Look-ups in named tables: a row name and a column name give one cell, copied from the table.

guduvos =
	kat	zariku	bur	vekad	sigopa	mabilug
tilu	205	221	233	223	200	197
lipub	205	166	168	161	208	197
givotok	214	87	72	50	204	213

zariku of lipub: 166
mabilug of lipub: 197
sigopa of lipub: 208
zariku of givotok: 87
kat of tilu: 205
mabilug of givotok: 213
Which row has the largest sigopa? lipub

Table fam
columns: viz, gadug, zeg, tupop, lakivug
vafa: [57, 65, 29, 73, 68]
vaturot: [45, 64, 62, 44, 24]
piz: [43, 69, 43, 52, 41]
gise: [44, 61, 58, 57, 16]
rak: [15, 66, 7, 76, 71]
gir: [52, 44, 44, 24, 3]

What is the tupop of piz in fam? 52
What is the lakivug of piz in fam? 41
What is the lakivug of vaturot in fam? 24
What is the zeg of piz in fam? 43
What is the zeg of vafa in fam? 29
What is the tupop of vaturot in fam? 44
What is the lakivug of vafa in fam? 68
What is the zeg of rak in fam? 7
What is the gadug of vafa in fam? 65
What is the viz of gir in fam? 52
What is the gadug of gir in fam? 44
Which row has the largest viz? vafa

mev.csv
,rodupog,sakebu,duden,voviv,zis
tebimik,57135,10377,1527,-64004,-30647
num,6951,62974,18516,-6521,-9687
pip,3763,-17555,-32563,-28546,12784

sakebu of pip: -17555
sakebu of tebimik: 10377
rodupog of tebimik: 57135
duden of pip: -32563
duden of num: 18516
duden of tebimik: 1527
zis of pip: 12784
voviv of tebimik: -64004
zis of num: -9687
voviv of pip: -28546
rodupog of num: 6951
sakebu of num: 62974
voviv of num: -6521
zis of tebimik: -30647
rodupog of pip: 3763
Row with the largest rodupog: tebimik

vuz.csv
,rogi,vizir,fogabi,fuf
sis,96,87,61,62
sumif,61,47,55,37
dut,89,89,62,61
bori,95,86,62,59
peledig,95,86,62,62
supabo,93,88,62,61
ris,19,40,43,48
bem,94,85,62,61
fes,97,83,62,61
fip,97,86,61,61
runu,98,86,61,60
derofet,97,82,62,60
kizuk,89,88,61,60
fisu,95,86,63,63

dut, fogabi => 62
fes, fogabi => 62
sumif, fuf => 37
derofet, fogabi => 62
sis, fuf => 62
bem, rogi => 94
kizuk, fogabi => 61
supabo, fuf => 61
runu, fogabi => 61
kizuk, vizir => 88
fisu, fogabi => 63
peledig, rogi => 95
supabo, fogabi => 62
kizuk, fuf => 60
sis, vizir => 87
sumif, fogabi => 55
Row with the largest rogi: runu

razuni =
columns: kemi, fifikul, gepun, nomamu, lat, molafin, susirot, gur, tetepe, kag
vekip: [5415, 5768, 6058, 6106, 4754, 2993, 5807, 5952, 5449, 5008]
sizo: [4959, 5883, 4936, 5636, 5446, 4590, 5747, 4998, 4140, 5466]
pobel: [5780, 6139, 5902, 4077, 5263, 5929, 4982, 6015, 8172, 6195]
niz: [5032, 6672, 6247, 2479, 6120, 4411, 4945, 4662, 4344, 7205]
fene: [4994, 5817, 6891, 3957, 5521, 4454, 4512, 5131, 4385, 6346]
tid: [4445, 4734, 4369, 5459, 5670, 5767, 5236, 3525, 7192, 5459]
bub: [5637, 5587, 4691, 6220, 5663, 5657, 5667, 4905, 3455, 5744]
sal: [5461, 5322, 5635, 3728, 5980, 5995, 5425, 4636, 5211, 5573]

What is the molafin of niz in razuni? 4411
What is the fifikul of fene in razuni? 5817
What is the kag of pobel in razuni? 6195
What is the tetepe of pobel in razuni? 8172
What is the tetepe of vekip in razuni? 5449
What is the molafin of fene in razuni? 4454
What is the gepun of bub in razuni? 4691
What is the susirot of vekip in razuni? 5807
What is the fifikul of vekip in razuni? 5768
What is the gur of niz in razuni? 4662
What is the kemi of vekip in razuni? 5415
What is the kemi of pobel in razuni? 5780
What is the susirot of sal in razuni? 5425
What is the molafin of bub in razuni? 5657
What is the gepun of pobel in razuni? 5902
What is the lat of fene in razuni? 5521
What is the kag of tid in razuni? 5459
What is the gepun of niz in razuni? 6247
What is the lat of sal in razuni? 5980
Which row has the largest gur? pobel

doza.csv
,gopativ,mopuro,zef,dozeti,kegoleb,bil,num,maz
vus,5.159,4.716,5.840,3.791,5.090,4.309,2.400,5.615
lofoto,4.526,4.736,5.737,4.302,4.905,4.706,3.991,6.362
sififad,3.222,4.995,4.906,4.814,5.261,5.387,5.201,4.311
zame,4.761,7.751,7.705,7.275,8.734,8.313,8.073,3.283
vedo,5.246,5.241,4.980,6.061,6.060,5.904,5.790,3.788
vav,4.397,5.423,5.824,4.102,3.799,4.473,4.912,5.423
zefe,6.082,5.950,5.944,4.019,4.940,5.241,5.297,5.636
kom,6.119,5.879,5.337,5.506,5.546,4.899,5.415,4.994
suna,5.364,6.822,6.868,5.499,6.622,6.112,6.504,5.628
tuf,6.193,3.503,3.252,4.682,4.881,5.887,4.877,3.169
sarote,4.506,5.703,5.577,5.444,4.751,5.639,6.212,3.588
gevi,3.985,7.121,6.526,6.413,8.659,7.351,7.216,4.241

gevi, kegoleb => 8.659
lofoto, gopativ => 4.526
sarote, mopuro => 5.703
zame, num => 8.073
sarote, bil => 5.639
zame, maz => 3.283
Which row has the largest dozeti? zame

mavipu =
         pumo  gok  rut  diz  gen  tedem  rulato  tur  vogupef
reted     141  221  181  103  233    199     247  184      210
degep     143  142  223  184  216    191     193  161       61
mabo      140  235  227  196  210    135     180  206      220
vum       161  231   40  188  144    164     166  133      166
zab       200  194  113  155  182    190     182  189      158
mov       188  194  149  179  152    180     222  121      184
dosil     137  210  177  143  129    147     163  139      209
rogimu    180  180  211  150  188    143     176  194       96
lopotur   173  198  217  152  114    170     157  173       90
nivug     124  166  224  108   69    174     178  162      240
ruku      201  167  249  218   54    184     251  151      170
komid     188   82  156  129  195    137     185  174      162

vum, rulato: 166
ruku, gok: 167
reted, pumo: 141
komid, rulato: 185
komid, vogupef: 162
nivug, gok: 166
lopotur, rulato: 157
zab, rut: 113
zab, gok: 194
reted, vogupef: 210
zab, tedem: 190
mov, gok: 194
degep, vogupef: 61
komid, rut: 156
komid, tedem: 137
mabo, gok: 235
reted, tedem: 199
mov, diz: 179

Table bem
|  | mati | penu | zuru |
|---|---|---|---|
| nop | 6069 | 4889 | 5561 |
| zus | 8343 | 1713 | 1316 |
| kotipi | 7040 | 3328 | 2613 |
| gofu | 2705 | 3530 | 5026 |
| mun | 4348 | 4206 | 3981 |
| tikomi | 5557 | 2827 | 3208 |

penu of zus: 1713
zuru of zus: 1316
zuru of kotipi: 2613
mati of nop: 6069
mati of kotipi: 7040
zuru of tikomi: 3208
penu of gofu: 3530
penu of tikomi: 2827
mati of zus: 8343

pulepi:
	nif	nopo	fud	pozav	gep	vefozu	mup	poger	buv
mudile	-2.208	19.885	29.891	-54.215	11.620	-10.426	9.582	-54.389	-78.657
mik	-28.737	-30.459	-25.377	-33.662	-54.688	-21.671	-39.457	-42.330	-91.776
vor	-35.936	35.190	15.084	-18.307	-99.620	-69.352	42.198	-7.988	-8.858
zud	-54.472	-22.800	-15.071	15.633	-77.043	71.955	-60.693	17.775	-1.274
vobasig	-41.634	-50.580	-31.026	-24.030	-93.263	-50.868	-55.769	14.421	-52.094
zere	-11.891	-58.890	20.343	-18.923	-96.072	14.767	-8.074	-13.416	-34.231
mes	-5.880	-41.076	65.527	-86.932	-8.103	-38.298	-39.626	-8.323	-45.508

mudile, buv => -78.657
zere, vefozu => 14.767
vobasig, gep => -93.263
vobasig, buv => -52.094
zud, nopo => -22.800
zud, pozav => 15.633

